Each row below holds a small network's activations on one input, seen along a few directions.
In each table, some parts of the input vary, and every possible input appears once, in random order.
Descriptions start from the smaller parts, as in this example, which fits no table here: one of 6 places along a line, together with either a single point or one of 9 places around a ring or (one of 2 separate values, together with one of 5 places around a ring).
Shared parts are said once, and a part with two or three values counts as separate values.

Other details of the inputs vary at random and push rows far along two fixed directions, the same in every table; ignore that.

A family of inputs:
row 1: [ 18   1 -11   7   8  -8   8 -12  -7  -7   7   3]
row 2: [  1 -11  -7   9   5  -5  -7 -15  -9  15  10  -9]
row 3: [-14   6 -27 -19 -31  46  38  67  66  63  10  -5]
row 4: [ -9  18 -23 -25 -19  65  53  81  93  50  13   6]
row 5: [15  3  6 17 14  4  6 -9 -9  0  5 -3]
row 6: [ 20   2  -9   2   4 -15  -3 -14   1   0  13  -2]
row 7: [ 17   0 -11   3   9 -14   2 -13  -1  -1   9   0]
row 8: [-54  14  33 -38 -27 -13 -36  11 -11 -28 -35  -4]
row 9: [  1 -14  -6  14   2   1   5 -13 -17   8   7  -4]
row 10: [  0 -10  -8  14   3  -1   1 -15 -13  10   6  -6]
row 11: [  4  -9 -11   7  -2 -14 -11 -11  -8  12  18  -3]
row 12: [-58   8  30 -33 -21 -26 -32  15 -16 -35 -33   3]
row 13: [ 19  -3 -11   4   6 -15   1 -14   1   0   5   1]
row 14: [ 16  -6   1  14  18  13   3 -10  -5 -11   8   0]
row 15: [ -9  13 -22 -21 -22  73  64  84  85  43  10  10]
row 16: [ 15   4   8  16  14   2  10 -13  -8   1   4  -4]
row 17: [  2 -15  -6  14   2   1   6 -13 -17   7   6  -5]
row 18: [-48  27  42 -45 -17   6 -29  22  14 -41 -33   2]
row 19: [-48  31  43 -40 -16   1 -18  33   4 -31 -39   4]
row 20: [ 15  -2   0  15  19  11  -1 -12  -1  -9   7  -2]
row 21: [  2 -12  -7   9   4  -5  -6 -15  -9  14   9 -10]
row 22: [  0 -12  -6  15   3   0   2 -16 -12  10   4  -8]
row 23: [  2  -9 -12   8   4  -9  -7 -13 -10  13  13  -3]
row 24: [ 19 -10  -9   8   2  -8  12 -14  -9  -3   0   8]
row 25: [ 12  -4   3  13  16  11   4 -18   3 -10  11  -2]
row 26: [  2  -9 -10   8   4  -7  -7 -14 -10  14  11  -5]
row 27: [ 19  -7 -11   8   3  -8  12 -12  -8  -8   2   5]
row 28: [  0  -9 -10  14   3  -2   1 -15 -13   9   7  -3]
row 29: [ 17  -4 -11   7   6  -8  13 -11 -10  -9   6   4]
row 30: [ 17  -1   3   9  16   5 -12 -13   6  -2  14  -6]
row 31: [  1 -19 -10  16   1  -9   8  -6 -17   3  10   1]
row 32: [  4 -10  -5   7  -1  -5 -11 -16  -7  16  13 -11]
row 33: [ 18  -7  -7   5   4 -15  -1 -18   1   7  -1   7]
row 34: [ 19   2 -10   2  10 -13   1 -12  -2  -2  11   0]
row 35: [-58  16  27 -32 -23 -12 -27  11 -20 -36 -40   6]
row 36: [  1 -11  -8  14   3  -1   1 -15 -13  10   5  -7]
row 37: [ 21   3  -8   1   5 -14  -3 -12   0  -1  15  -2]
row 38: [-50  21  41 -40 -16  13 -14  25   3 -50 -40   8]
row 39: [-54  16  30 -39 -25 -20 -40   8 -16 -33 -31   3]
row 40: [  2 -12 -12  12   2  -2   5 -12 -18   5  10   3]
row 41: [  2 -14 -12  13   1  -7   5  -8 -18   4  11   4]
row 42: [ 15  -2   1  10  21   6  -8 -12   4  -4  10  -4]
row 43: [ 18   1   3  18  16   4   2  -4 -11  -1   3  -3]
row 44: [ 14  -3   2  13  17  12   2 -17   2  -9   9  -3]
row 45: [ -1 -15 -11  17   2 -11   3  -8 -13   5   9  -1]
row 46: [ 21  -4  -7   2   0 -16  -4 -17   2   5   7   1]
row 47: [-45  26  40 -36 -18   8 -12  41  -6 -40 -45   8]
row 48: [  4  -8 -11   7  -1 -12 -11 -12  -8  13  17  -3]
row 49: [ 16   0  10  15  12   4  14 -11 -12  -1   5  -3]
row 50: [ 17  -8  -9  10   2 -10   7 -17  -3   2  -5  10]
row 51: [ 18  -5  -9   3   5 -15   0 -16   0   4   3   3]
row 52: [ 16   0 -13   8   7 -10   9 -13  -5  -6   5   2]
row 53: [  2 -12 -10  13   2  -1   5 -12 -18   6   8   1]
row 54: [21  3  6 13 13 -1 -9 -4 -5  5 11 -7]
row 55: [ 18   4   9  12  11  -2  -4 -10  -3   6  12  -7]
row 56: [19 -2  1 12 20  5 -9 -7  0 -2  8 -6]
row 57: [ -6  19 -19 -17 -23  63  65  89  71  51   4   8]
row 58: [-45  20  38 -46 -29 -26 -35   8  -4 -42 -49  13]
row 59: [  2  -9 -13   8   4 -11  -7 -11 -11  13  14  -1]
row 60: [ -4  26 -15 -22 -25  53  53  82  81  60   9   1]
row 61: [-58   9  34 -32 -24  -5 -20  12 -21 -36 -43   1]
row 62: [  1 -12  -5  10   4  -4  -5 -16  -8  15   8 -11]
row 63: [ 19  -3 -10   6   6  -6  13 -10 -11 -10   8   5]
row 64: [-46  23  32 -40 -22 -22 -24  10 -13 -56 -51  11]
row 65: [ 14  -3   4   8  19   7  -5 -17   6  -4  12  -6]
row 66: [ 22  -6  -6  10   4 -10   8 -18   0  -1  -5   9]
row 67: [20 -1  4 14 19  3 -9 -4 -3  2  5 -9]
row 68: [  5  -8  -9   7  -1  -7 -11 -15  -8  14  14  -7]
row 69: [-46  24  40 -36 -17  12 -14  43  -1 -41 -46   5]
row 70: [ 18  -5 -11   9   4 -10   8 -16  -4  -1  -1   6]
row 71: [  2 -13  -8  13   2   0   5 -13 -17   6   8  -1]
row 72: [  2 -11 -13   8   3 -13  -6 -10 -10  11  14  -1]
row 73: [ 19  -6   2  16  16  12   3  -5  -9 -10   5  -2]
row 74: [-15   3 -33 -17 -33  35  41  77  69  60  17   2]
row 75: [  1 -10 -14  14   2  -9   1 -10 -14   6  11   2]
row 76: [18 -2  0 17 18  9 -2 -7 -4 -8  4 -4]
row 77: [-58  15  26 -32 -22 -18 -28  11 -23 -39 -38  10]
row 78: [19 -1  3 19 18  7 -1 -4 -8 -3  2 -6]
row 79: [19  1  4 13 18  0 -5 -4 -7  4  7 -6]
row 80: [  0  -8 -13  13   3  -4   0 -13 -14   8   9   0]
row 81: [  2 -12 -12  13   1  -5   5 -10 -19   5  11   4]
row 82: [ 21  -1  -9   3   1 -16  -4 -15   3   1   9  -1]
row 83: [ 22 -10  -4   9   2  -8  13 -16  -4  -3  -4  11]
row 84: [ 22  -5  -4   5   6 -14   1 -18   5   4  -1   6]
row 85: [ 21   0   3  11  15   4 -13  -8   2  -1  11  -8]
row 86: [-57  14  30 -38 -21 -15 -34  10 -15 -31 -36   1]
row 87: [-43  30  40 -40 -19   5 -29  41  10 -32 -40  -1]
row 88: [ 24  -4  -2   4   1 -15  -3 -19   7   5   3   4]
row 89: [  4  -9  -7   7  -1  -7 -11 -16  -7  14  15  -8]
row 90: [ -4  10 -37 -25 -37  53  70  88  83  59  -4  22]
row 91: [ 15  -2   6   7  13   6  -7 -19   9  -4  18  -5]
row 92: [ 16   4  10  11  15  -2   3 -13  -4   6   8  -7]
Description of these inputs: one of 4 places along a line, together with either one of 6 places along a line or one of 8 places along a line or one of 9 places along a line.
Q: The inputs of row 4 and row 15 match in every part but the place on the line of 4. If row 56 is changed in the same way as row 4 into row 15, which row does it become?
A: row 73
Q: The inputs of row 54 and row 43 match in every part but the place on the line of 4. If row 74 is changed in the same way as row 54 into row 43, which row does it become?
A: row 45
Q: Change only the place on the line of 4 in row 37. List by row number the other rows that result.
A: row 1, row 34, row 63
Q: A walk changes only the place on the line of 6. It starts at row 63 and steps to row 29. List the rest of the walk in order.
A: row 27, row 24, row 90, row 83
Q: Change only the place on the line of 8 in row 78. List by row number the other rows that result.
A: row 5, row 16, row 20, row 25, row 43, row 44, row 76
Q: A walk changes only the place on the line of 9. It starts at row 22 and steps to row 36. List the rest of the walk in order.
A: row 10, row 28, row 35, row 80, row 77, row 75, row 45
Q: A walk changes only the place on the line of 6. It starts at row 84 and steps to row 33. List the rest of the walk in order.
A: row 51, row 13, row 7, row 34

A family of inputs:
row 93: [ 12 -16  -4  15 -14 -22  26  -9 -24   3   8   4]
row 94: [ 24   6  12   6  12  -6 -23 -16   4  24   9 -14]
row 95: [-73  29  30 -59 -33 -34   5  22 -19 -37 -45  17]
row 96: [ 45  18   5   4  18 -12   0  -3  -6  -3   6   7]
row 97: [ 17 -15 -34 -17  -7 -18   4 -45  27 -24  19  19]
row 98: [ 24  10   8   4  18  -5 -25  -2  -7  16  21 -12]
row 99: [  6   3 -27  17 -10 -20  17 -15 -26   6   2   2]
row 100: [  4 -11   1  14  28  31  -7  -7 -15  -7  16 -26]
row 101: [-10 -20  -1  18 -14 -13   0 -10 -26  23  24 -13]
row 102: [ 32   8   1  17  23   7  11   1  -9 -26  12   0]
row 103: [  0 -12  14  22  23  32  -5 -23   1  -3  13 -12]
row 104: [ 14   2   6  20  25  -7 -23   6   3  -3  30  -9]
row 105: [ 23 -30  -6  12 -13 -15  11  -7 -19   5  -4  17]
row 106: [ 24   3  12   7   7 -13 -19 -23  16  22   3 -27]
row 107: [-69   7  10 -70 -40 -13 -45  -9  27 -48 -15  13]
row 108: [ 10   0   5  18  23  14 -15   1 -10  -7  29 -20]
row 109: [ -5 -28 -25  17   9 -14 -22  -9  -8  21  -2  -1]
row 110: [ 13 -11 -31  16   1 -12   6 -10 -21   3 -12  10]
row 111: [ 16  -5  14  23  20  24  24 -27  -2 -15  -4  12]
row 112: [ 22  -4  11  20  23  25  21 -23   1 -22  -3   8]
row 113: [-46  28  42 -45  -6  18  -8  31 -13 -75 -57   4]
row 114: [ 44  11   8   6   7 -20   5 -24  17   3 -12  -8]
row 115: [ -7 -16 -27  18   1  -3 -17 -11 -23  22   4  -7]
row 116: [-85  29  19 -38 -43 -13 -32  25 -25 -19 -36  -5]
row 117: [-64  -6  37 -39 -45 -10 -38  28 -18 -19 -40   8]
row 118: [-20  -7 -10   2   2 -20   7 -22 -25  30  28 -11]
row 119: [ 14 -24 -29  15  10 -23   2  -8  -6   3 -18  15]
row 120: [ 16  33 -34 -16 -15  57  72 121 107  49  17  22]
row 121: [ -7 -13  17  25  20  31  -1 -27  -3   5  12  -9]
row 122: [ 24  35 -26 -30 -28  55  68  95 104  72  -4  17]
Q: What do these inputs look like to the network?
A: one of 2 separate values, together with either a single point or one of 6 places around a ring or one of 8 places along a line
Q: The inputs of row 115 and row 110 match in every part but the choice among 2 separate values. If row 103 is changed in the same way as row 115 into row 110, which row does it become?
A: row 112
Q: Change only the choice among 2 separate values in row 119. List by row number the other rows that result.
A: row 109
